Each row below is a small network's average activation on inputs in which a field has the value named, seen along a few directions.
Related values have similar rows: they may be neighbours, one step apart, or belong to one group.
In the rows, 500 means zero.
Strong random noise was added to every row along 5 fixed directions; ignore it. To show where, here is one row again and again, with new noise each time:
491; 532; 563; 523; 524; 324; 489; 546; 722; 628; 480; 432; 457; 661; 450
579; 482; 483; 730; 641; 799; 493; 331; 486; 829; 528; 253; 450; 471; 117
423; 548; 591; 508; 425; 441; 569; 485; 554; 436; 527; 446; 597; 513; 464
433; 625; 475; 619; 469; 500; 634; 376; 622; 555; 609; 280; 612; 447; 238
425; 315; 259; 603; 426; 672; 466; 333; 378; 519; 479; 365; 485; 628; 456
355; 360; 342; 539; 305; 529; 628; 463; 349; 255; 572; 505; 616; 501; 589
438; 466; 383; 605; 468; 652; 483; 298; 478; 585; 496; 285; 534; 568; 326


Values of Dur:
t3: 612; 629; 755; 440; 599; 841; 493; 514; 261; 603; 497; 571; 558; 189; 422
t8: 732; 446; 374; 666; 751; 714; 417; 485; 426; 839; 418; 606; 263; 538; 406
t14: 512; 575; 541; 394; 532; 384; 543; 526; 524; 273; 607; 545; 565; 358; 541
t15: 597; 315; 848; 496; 623; 587; 528; 839; 392; 484; 587; 748; 424; 316; 591
t12: 506; 576; 297; 617; 445; 316; 692; 535; 625; 456; 570; 601; 488; 443; 520
t7: 494; 245; 513; 536; 464; 440; 651; 754; 415; 364; 629; 687; 482; 424; 634
t2: 440; 482; 458; 581; 376; 296; 720; 639; 680; 481; 547; 619; 530; 486; 570
t5: 463; 555; 303; 470; 406; 616; 624; 478; 391; 491; 582; 401; 614; 311; 437
t1: 461; 510; 263; 495; 468; 431; 540; 451; 553; 359; 673; 372; 537; 436; 416
t6: 526; 629; 699; 451; 480; 201; 502; 674; 694; 539; 411; 702; 453; 601; 620
t13: 439; 430; 427; 614; 457; 792; 526; 326; 307; 502; 527; 374; 612; 442; 314
t4: 507; 423; 456; 498; 570; 460; 463; 596; 545; 498; 594; 449; 463; 460; 467
t11: 576; 706; 444; 588; 543; 493; 716; 520; 418; 445; 660; 564; 577; 210; 378
t9: 643; 531; 495; 515; 595; 665; 562; 573; 301; 561; 539; 620; 419; 301; 516
t10: 746; 300; 882; 360; 731; 865; 123; 536; 69; 451; 219; 762; 306; 490; 746
Dur is arranged as a line.
Name the neighbours of t6, in listed order.
> t12, t2
Name the neighbours of t9, in listed order.
> t3, t11
Name the neighbours of t4, in listed order.
> t15, t1
Name the neighbours of t10, in listed order.
> t14
How many steps from neighbour to neighbour lead from t13 to t5, at the fewest?
> 8

Values of Bav:
p7: 535; 196; 453; 474; 507; 455; 338; 608; 488; 371; 498; 567; 353; 739; 674
p6: 355; 340; 453; 555; 339; 596; 668; 591; 351; 247; 665; 577; 704; 423; 543
p11: 678; 483; 224; 613; 686; 617; 557; 602; 544; 968; 464; 425; 306; 451; 354
p14: 474; 542; 553; 671; 412; 477; 728; 501; 547; 431; 459; 561; 622; 464; 428
p10: 289; 423; 322; 365; 350; 524; 350; 330; 513; 499; 335; 295; 573; 764; 472
p15: 478; 470; 735; 647; 514; 809; 595; 487; 355; 376; 647; 401; 649; 278; 300
p5: 470; 906; 586; 551; 464; 293; 669; 627; 777; 757; 684; 327; 530; 353; 237
p9: 493; 582; 462; 247; 512; 132; 433; 566; 717; 381; 531; 461; 518; 613; 569
p13: 607; 448; 415; 796; 614; 605; 683; 395; 549; 763; 510; 495; 395; 435; 258
p8: 547; 700; 536; 545; 538; 461; 532; 402; 574; 488; 491; 539; 490; 346; 415
p4: 504; 551; 677; 509; 538; 430; 662; 689; 617; 709; 605; 541; 504; 298; 469
p3: 630; 671; 625; 417; 684; 446; 421; 558; 510; 546; 525; 512; 446; 421; 459
p2: 483; 469; 400; 323; 405; 526; 338; 407; 232; 192; 382; 650; 553; 574; 826
p12: 460; 489; 770; 295; 475; 495; 424; 525; 419; 171; 536; 564; 618; 455; 724
p1: 515; 522; 267; 780; 472; 535; 725; 358; 447; 519; 681; 517; 475; 295; 317
Bav is arranged as a line.
A walk along Bav starts at p11 and steps to its neighbour p5. Put p7, p9, p4, p3, p1 in the order it reaches them.
> p4, p7, p9, p3, p1
Name the neighbours of p14, in listed order.
> p13
Name the neighbours of p6, in listed order.
> p10, p15
